Each row below holds a small network's activations on one input, seen along a few directions.
In each table, some parts of the input vary, and every possible input appears once, in random order.
A made-up example of a description, with smaller parts first: one of 3 separate values, together with either a single point or one of 11 places around a ring or (one of 5 places around a ring, together with one of 6 places along a line).
Shared parts are said once, and a part with two or three values counts as separate values.

Other details of the inputs vary at random and push rows far along two fixed directions, the same in every table; ignore that.

Table:
r1: [ -4  36  13 -60 -41 -13  27 -33 -13  24 -14   7]
r2: [ 51  23  21   4 -36 -48 -23  23  16   7  34 -25]
r3: [ 72   8  34   5 -22 -36 -26  12 -20 -19  19 -18]
r4: [-25  21  24 -12 -67 -22  30 -30   6 -20 -19  -3]
r5: [ 51 -14  25   9 -33 -54 -39 -12   8  35   1 -24]
r6: [-28   9 -24  -6  40  45  28   9 -21 -21  -3  18]
r7: [ -3  42   7 -58 -46 -10  27 -16   8  16 -14  -1]
r8: [ 12 -40 -21  52  43  -1 -44  42   4 -10  16  -3]
r9: [-44 -15 -16  -7  21  50   6   8  10 -16 -28   6]
r10: [ 26  -8  32  34 -23 -86 -20   2 -18  30  -5 -14]
r11: [-14   8 -18 -22  43  64  12   2   7 -20  -8  23]
r12: [ 62  18  31   1 -32 -33 -23  42  -4  -7  14 -26]
r13: [-54  -5 -27   2  16  38   7 -12  30  -1 -13   4]
r14: [-12  10  23 -21 -53 -18  27 -22 -27 -35 -38   3]
r15: [ 25 -18 -14  46  46  -1 -22  21   7  11  56  -3]
r16: [-38 -26 -20   0  24  35  13 -32   0  18 -15  13]
r17: [ -2   1  28 -33 -50  -6  23 -35 -20 -37 -40  -1]
r18: [-60  14 -18 -13  44   8  38  -3 -25  29  -8  32]
r19: [ 14  -7 -16  44  39   3 -21  34  19   5  56  -6]
r20: [ 24  -9 -23  35  52   9 -30  53  -7  -6  34  -1]
r21: [ 17 -47 -14  67  37  -7 -31  12  19  11  35 -11]
r22: [-16  22  14 -43 -62 -14  16 -32  17  12 -40 -11]
r23: [-30   1 -23 -18  34  41  24 -23 -12  18   7  23]
r24: [-24 -24 -18  -6  28  56   1  -9  16 -23 -27  19]
Description of these inputs: one of 2 separate values, together with either a single point or one of 5 places around a ring or one of 6 places around a ring.
Q: The inputs of r15 and r21 match in every part but the choice among 2 separate values. If r18 is changed in the same way as r15 into r21, which row does it become?
A: r10
Q: Which other rows does r13 become when the place on the ring of 6 takes its other values? List them by row number.
A: r4, r5, r16, r21, r22

Table:
r25: [-61   6 -32 -20  46  62  44 -18 -13  -5  -9  31]
r26: [  5   8  13 -11 -34 -25   6 -28   1  15  -2  -6]
r27: [ 65 -59 -19  75  71   4 -79  57  22   2  41 -19]
r28: [ 24  20  16  -9 -32  -9   0   6   4 -19  11 -10]
r29: [ 23   4  21  -7 -20 -25   3  -9 -23  -6  -2   1]
r30: [  1  20  18  -1 -29 -28  12   5 -13 -11   1   0]
r31: [ 17  -8 -23   6  49  31 -26  35  16  11  19  -2]
r32: [ 15 -33 -23  42  47  20 -37  38  18 -11  18  -7]
r33: [  0  14  13  -6 -36 -27   7 -18   8  13   3  -7]
r34: [  5  17  11 -25 -30 -28   0 -13   5  32  -9  -5]
r35: [  1  10  18  -1 -29 -29   7   3 -19 -14 -12  -1]
r36: [ 16  28  16 -26 -18 -26   7   6 -19  12  -2  -1]
r37: [ 23 -41 -22  68  51 -13 -51  34  31  30  44 -16]
r38: [ 16  21  17  -1 -23 -27   8   3 -14  -5  15  -3]
r39: [-70 -24 -32  -4  41  51  20 -26   8  12 -30  18]
r40: [  8   5  22  -6 -24 -25   5  -6 -24 -12 -18   1]
r41: [-87 -11 -35 -11  30  54  35 -26  10   6 -34  21]
r42: [-71 -16 -33 -20  39  59  33 -38   6  12 -27  26]
r43: [ 18  16  17  -4 -35 -13  -2  11   6 -23   3 -12]
r44: [ 23  17  17 -20 -34  -3   5  -7  -4 -18   3  -6]
r45: [ 27   5  20 -18 -30  -4   0 -10  -7 -20 -10  -4]
Q: What do these inputs look like to the network?
A: one of 3 separate values, together with either a single point or one of 6 places around a ring
Q: The inputs of r40 and r27 match in every part but the choice among 3 separate values. If r25 is changed in the same way as r40 into r27, which row does it become?
A: r44
Q: Which other rows agree with r33 in the choice among 3 separate values? List them by row number.
A: r26, r34, r37, r39, r41, r42

Table:
r46: [  4  25  18 -28 -32 -20  19 -18  -9  12  -2   2]
r47: [-68   8 -26 -29  19  43  34 -26  11  14 -28  19]
r48: [ 12 -37 -11  38  29  -6 -35  12  12  15   5 -11]
r49: [ 22  33  19 -38 -49   7  12  -7  -1 -28  -6  -5]
r50: [ -4  22  20 -13 -40 -22  16  -1  -9 -20  -8  -2]
r51: [ 31 -22  11  31  -5 -21 -26   6   4  -3  13 -12]
r52: [-27 -26 -33  26  68  42   1  13  -9  -9  13  19]
r53: [ 31  -8  10  26   0 -22 -17  16  -7  -7  26  -6]
r54: [ 44 -18  -6  19  35   9 -37  43   2 -14  16  -8]
r55: [ 30  -1   5  26  -4 -20 -18  17   2  -5  31 -10]
r56: [-44  14 -20 -45  20  78  39 -15  -1 -28 -22  24]
r57: [  2  22  21 -14 -42 -19  20 -12 -12 -21  -3  -1]
r58: [ 33 -15   8  19   3 -28 -26  -2   1  24  14  -9]
r59: [-15  -8  -2  -4 -14   3   6 -24  12   4 -10  -4]
r60: [-62  -5 -17 -17  16  48  36 -29  -5 -19 -32  22]
r61: [ 18  26  23 -35 -41   1   9   4  -6 -29 -19  -5]
r62: [ 26 -27   9  25  -6 -29 -32   7   0   8  -3 -14]
r63: [ -3   7  25 -11 -45 -23  10 -16 -10 -20 -30  -4]
r64: [-68   0 -21 -14  10  47  33 -17   8 -19 -32  17]
r65: [ -8  -3   0 -13  -3  -4  10 -24  -8  13 -13   8]
r66: [ 16 -20 -22  39  57   1 -27  37  -6  15  28   0]
r67: [  3  16  14 -23 -42 -21   9 -25   8  16  -5  -5]
r68: [-11 -18 -31   0  64  66  -2  15  -1 -19   5  17]
r69: [ 30 -16   6  17   4 -33 -29   7  -1  23   4  -9]
r70: [-32 -23 -34  27  66  38  -1  23  -7 -10   4  17]
r71: [  4  34  15 -23 -40 -18  21 -11  -9  -2   5  -2]
r72: [-66 -11 -21 -22  15  52  35 -35   7   0 -30  17]
r73: [ 22  -4 -13  31  30  -7 -26  35  11  17  36  -8]
r74: [ 19 -34 -24  40  54   3 -37  14  24  34  35  -7]
r75: [ -1  30  18 -21 -34 -22  20  -2 -15  -3  -7  -1]
r76: [ 45   1  11   1  -2  -4 -26  29  -2 -18   7 -12]
r77: [ 49  -1  13   1  -3  -1 -21  18  -3 -18  13  -9]
r78: [ -3   5  16 -14 -50 -18   7 -27   8   0 -15 -10]
r79: [-33 -38 -35  33  64  41  -9  14   5  -9  -7  10]
r80: [ 22  28  22 -37 -43   5  12  -6  -3 -28  -8  -5]
r81: [ 25   0   8  11   6 -29 -20  16  -3  22  15  -7]
r82: [-60  22 -23 -31  25  49  51 -21 -12  -2 -14  27]
r83: [  3  30  13 -27 -38 -20  17 -18   0  12   2  -1]
r84: [-27 -14 -36  15  71  42   9  11  -9   7  14  20]
r85: [ 14 -36 -23  41  56   2 -40  25  20  34  24  -6]
r86: [ -1  13  19 -21 -35 -28   8 -19  -7  12 -23  -3]
r87: [ -7   6  18 -15 -49 -21   7 -18   6   0 -23 -11]
r88: [-26 -17 -36   9  71  40   4   3  -1  21  13  19]
r89: [ -1  28  21 -20 -33 -23  20  -2 -20  -5 -10   1]
r90: [ 24   4   1  12   0 -26 -21  18  13  24  24 -10]
r91: [ 33 -16   6  19   2 -26 -26   1   8  26  19 -10]
r92: [-66  24 -25 -29  23  46  46 -10  -3  -3 -18  23]
r93: [ 23   4   3  10   2 -27 -19  16   8  23  21  -9]
r94: [ 25  -9   1  16  -3 -27 -29  10  20  28  16 -14]
r95: [ 25   0   5  11   4 -28 -19  17   3  23  19  -8]
r96: [ 18  34  18 -37 -48   4   9   4   2 -28 -13  -7]
r97: [ 22 -23   7  25  -8 -26 -30   9  12  12   2 -17]
r98: [  2  14   2 -12  -4  -7   7  -7   2  18  12   0]
r99: [ 32  -1   8  12   6 -27 -17   6  -5  22  23  -5]
r100: [ 17  31  21 -37 -44   1  10   3  -1 -29 -16  -6]
r101: [-60  25 -24 -32  22  49  50 -20  -7  -1 -10  24]
r102: [  2 -14   8   8  -7  -4   0 -12 -10 -16 -12   3]
r103: [-18 -13  -4  11   6  11   0   0   6 -10 -12   2]
r104: [ -3  25  18 -13 -43 -20  15   0  -5 -19  -6  -3]
r105: [ -4  11  19  -9 -50 -20   7 -12   5 -17 -19  -7]
r106: [  8 -39 -26  46  40   7 -40  23  34  20  20 -14]
r107: [  4  28  21 -22 -32 -21  24 -13 -23  -4  -5   2]
r108: [  3  17  24 -12 -36 -20  19 -11 -22 -21  -8   2]
r109: [ 32 -28  11  26  -6 -27 -29  -2  -3   8   4 -13]
r110: [ 24  -6   7  27   1 -24 -20  26  -3  -6  18  -8]
r111: [-31 -33 -36  33  56  49  -8   2  25  -3  11   8]
r112: [ 28  -2   6  10   6 -31 -19  15  -8  20  13  -5]
r113: [-65  -2 -20 -18  12  51  37 -30   7 -19 -26  19]
r114: [ -1   2  24 -17 -47 -21  12 -31  -8  -4 -25  -4]
r115: [-14  -1  -4   9  14   7   4  10 -12 -13  -2   6]
Q: What do these inputs look like to the network?
A: one of 2 separate values, together with one of 5 places along a line, together with either a single point or one of 6 places around a ring
Q: The inputs of r103 and r79 match in every part but the place on the line of 5. If r75 is changed in the same way as r103 into r79, which row does it become?
A: r66
Q: The inputs of r100 and r54 match in every part but the place on the line of 5. If r59 is changed in the same way as r100 into r54, which row does it become?
A: r109
Q: Which other rows does r84 become when the choice among 2 separate values takes its other values? List them by row number.
A: r66
Q: Which other rows agree with r106 in the place on the line of 5 and the choice among 2 separate values? List them by row number.
A: r73, r90, r94, r96, r104, r105
